A small network was shown many inputs. Here are its activations along a few directions, one row for each input.
Each table varies a few parts of the input and shows all the possible inputs, shuffled.
A made-up example of a description, with smaller parts first: values(3) and (point or ring(9) or (ring(5) and line(6))).
Shared parts are said once, and a part with two or three values counts as separate values.
In the rows, 128 means zero.

Other details of the inputs vary at random and push rows far along three fixed directions, the same in every table; ignore that.

Rows:
R1: [145 148 159 179 183  88 128 113 222 103 189]
R2: [161 137 133 115 143 183 132 135 108 116 102]
R3: [136 139 168 147 148  72 121 113 161 135 179]
R4: [ 91 122 134 149 121  60 121 110 153 147 171]
R5: [144 119 148 201 148  54 151 146 210 118 205]
R6: [145 160 174 173 174  78 128 112 226 117 188]
R7: [ 72 142 123 134 105  76 114  94 152 152 127]
R8: [151 145 129  81 157 192  99 104  72  90  92]
R9: [ 44 142 105  72  90 126  81  77  78 157  91]
R10: [153  88 102 155  94 134 168 189 125 144 139]
R11: [ 30 123  92 104  69 108 109  95 108 182 101]
R12: [201 113 175 160 182 137 143 135 165  74 157]
R13: [ 35 121 118  93  73  79 114 106  83 192 116]
R14: [ 42 137 103  96  64 106  96 104 109 180 106]
R15: [174 157 153  93 166 179 117 110  88  97  90]
R16: [170 144 139  90 183 183 113 108  89  84  95]
R17: [168  93 113 160 112 140 174 192 130 132 144]
R18: [123 156 148 133 149  99 117  95 149 115 132]
R19: [186 110 103 172 113 137 175 195 174 118 128]
R20: [127 115  81 109  91 168 131 150  87 123  85]
R21: [125  73  72 111  84 171 141 166  63 148 100]
R22: [163 126 124 157 148 154 145 143 154 104 133]
R23: [110 161 159 109 155 108 101  88 145 133 133]
R24: [169 113 100 159 100 160 156 186 151 120 127]
R25: [125 145 170 113 155  97 107  96 119 133 153]
R26: [132  76  50 169  64 141 181 203 154 148 112]
R27: [164 145 142 105 176 193 105 109 104  84 120]
R28: [145  56  63 189  70 131 195 222 144 146 144]
R29: [175 155 156  94 172 188 117 112  91  97  96]
R30: [151 134 159  83 171 173 122 118  56 109 115]
R31: [113 139 162 120 167  99 112  94 116 117 154]
R32: [ 41 132 104 110  94  85 105  91 134 169 118]
R33: [152 118  95 120  95 176 138 167 103 123  94]
R34: [150 132 159  91 190 171 117 107  62  93 123]
R35: [136 104  82 130  85 157 155 176 122 147  95]
R36: [ 81 122 160 134  97  55 118 105 162 160 143]
R37: [106 164 164 118 151 115 102  84 144 137 134]
R38: [128 157 142 133 123  93 112 116 152 123 134]
Description of these inputs: values(2) and (point or line(6) or (values(3) and line(4))).
Changing only the values(2) part turns R7 into R29. The same change can be made to R27. Which row results?
Answer: R14
Change only the values(2) part in R11. List by row number the other rows that result.
Answer: R37
Change only the values(3) part in R15. List by row number the other rows that result.
Answer: R19, R38

Rows:
R39: [158 114 130 144 105 129 170 191 145 157 149]
R40: [116 202 212 149 182  62 100  66 213  97 166]
R41: [124  65  85 185 102 115 154 180 179 121 150]
R42: [172 119  96 160  81 113 134 178 146  99 136]
R43: [ 43 153  98  70  48  79  65  89  67 163  98]
R44: [ 32 158 122  83  73 113  99  90 105 176  83]
R45: [163 154 131 103 203 156 133 118  77  89 122]
R46: [116 186 186 172 183  44  96  44 240  96 172]
R47: [ 55 128 134  69  77  93 114 107  89 184 101]
R48: [159 112 132 135 110 134 165 180 137 147 137]
R49: [133 117  79 191  84 129 164 170 197 150 135]
R50: [ 45 152 132  83  75  86  98  92 101 207  83]
R51: [112 158 212 182 187  28 114  68 196 110 229]
R52: [129  73 107 187  92 116 172 173 140 130 159]
R53: [111 197 186 173 183  44  94  50 241 114 185]
R54: [135 103  83 152 117 156 147 155 168 133 145]
R55: [ 47 122 136  72  74  76 109  91  99 175  94]
R56: [148  99 109 177  78  99 172 177 184 147 106]
R57: [130 110  83 158 127 102 171 161 130 115 127]
R58: [116 102 105 102 140 185 112 140  78 128 118]
R59: [133 112 102 181  76 121 173 180 191 124 116]
R60: [165 159 132 105 204 160 134 123  76  95 129]
R61: [173 130  97 158  85 119 133 183 143 113 148]
R62: [201 149 143 102 152 162  96 122  91  54 111]
R63: [163 131 127 157 109 134 160 181 156 161 122]
R64: [196 168 142 102 154 167  93 134  87  83 134]
R65: [137 147 123 148 108 156 150 169 154 143 126]
R66: [180 166 140 110 185 213 112 107 111 100 110]
R67: [155  91 134 142 120 122 152 157 126 140 139]
R68: [153 136 130  86 188 204 101  92 104  88 114]
R69: [116  88  87 170 105 131 147 186 158 152 166]
R70: [190 154 172 100 176 177 123 120 104 108  91]
R71: [134  97  83 146 118 155 144 143 161 116 128]
R72: [ 59 115 136  83  90  89 105  95  78 191 119]
R73: [115  72  83 177  99 120 150 173 165 133 149]
R74: [188 128 175  97 183 174 123 125  78 118 138]
R75: [130 118  90 111 134 190 125 134 117 134 123]
R76: [ 51 126 135  68  77  88 110  99  90 178  95]
R77: [133  91  84 149 116 149 145 142 167 108 125]
R78: [162 115 125 158 104 124 161 169 163 138 104]
R79: [123 148 122 102 110 186 129 143 100 136  87]
R80: [128  86 124 121 122 164 139 126  68 107 115]
R81: [102 170 214 177 187  28 106  68 191 130 239]
R82: [156 156 139 102 173 189 104  82 110  90  90]
R83: [155 142 132 105 196 141 131 101  82  71 106]
R84: [ 33 120 129 100  93  99 102  84  65 179 135]
R85: [166 149 131 108 205 153 134 115  82  81 118]
R86: [145  89 132  96 122 156 132 132  73 135 100]
R87: [182 107 172  95 179 162 119 106  83  92 109]
R88: [ 33 112 108  93 106 109  85  89  95 166 120]
Changing only one part turns R87 into R72. The same change can be made to R56. Which row results?
Answer: R50
What do these inputs look like to the network?
Answer: line(5) and (values(2) or ring(8))
Start at R59 and move only the line(5) part, one step at a time. The first step leads to R40. Which rows follow, in order?
Answer: R44, R79, R65
Change only the values(2) part in R42. List by row number the other rows that result.
Answer: R57
Change only the values(2) part in R85. List by row number the other rows that result.
Answer: R43
Start at R78 and move only the ring(8) part, one step at a time. The first step leads to R40. Which rows follow, in order?
Answer: R82, R71, R73, R52, R86, R76

Rows:
R89: [122 155 164 116 209 152 104 114 104 117 159]
R90: [110  36  34 146  59 102 166 186  98 168 156]
R91: [159 139 140 201 146  97 110 123 233  83 208]
R92: [135 113  26 138  96 148 145 158 125  88  71]
R93: [137  75  84 173  75 184 160 182 180 148 110]
R94: [214 212 210  61 208 199  81 100  69  92 102]
R95: [128 144 144 148 109  62 107 121 207 107 180]
R96: [164  89  70 151 128 217 152 149  89  81 127]
R97: [102 172 183  70 155 110 118  97  61 136 126]
R98: [ 88 166 145  56  96 105  48  65  52 136  90]
R99: [199  88 124 145 107 184 171 193 180 115 111]
R100: [124  84 104 116  54 148 160 162  75 172  53]
R101: [ 92  88 144 151 137  40 144 105 181 178 175]
R102: [170  76  98 188 132 203 192 167 158 112 123]
R103: [117  51  56 178  96 132 152 200 124 116 158]
R104: [ 45 177 149  87  78  57  92  90  83 204 103]
R105: [102 167 140 182 154 101 141 106 193 141 191]
R106: [ 58 157 166  36  90 115  63  52  60 182  50]
R107: [187  97  94  65 162 240 150 173  10 139 100]
R108: [184 175 156  96 232 182 117  72 133  52  70]
R109: [204 143 201 107 216 137 122 106  77  32 159]
R110: [ 35 172 123 120  89  96  82  89 161 190 143]
R111: [ 14  99 138 142 114  56 113  92 156 181 145]
R112: [125 172 157 161 109  64 127 146 234 151 184]
R113: [114  96  73 105  42 137 130 157  36 149  73]
R114: [126 120 196 131 151  79 153 107 139 122 137]
R115: [201 195 136 186 213 108 156 141 237  65 154]
What do these inputs look like to the network?
Answer: values(3) and (point or ring(8))
Changing only the values(3) part turns R112 into R95. The same change can be made to R94. Which row results?
Answer: R98
Change only the values(3) part in R111. List by row number the other rows that result.
Answer: R89, R103
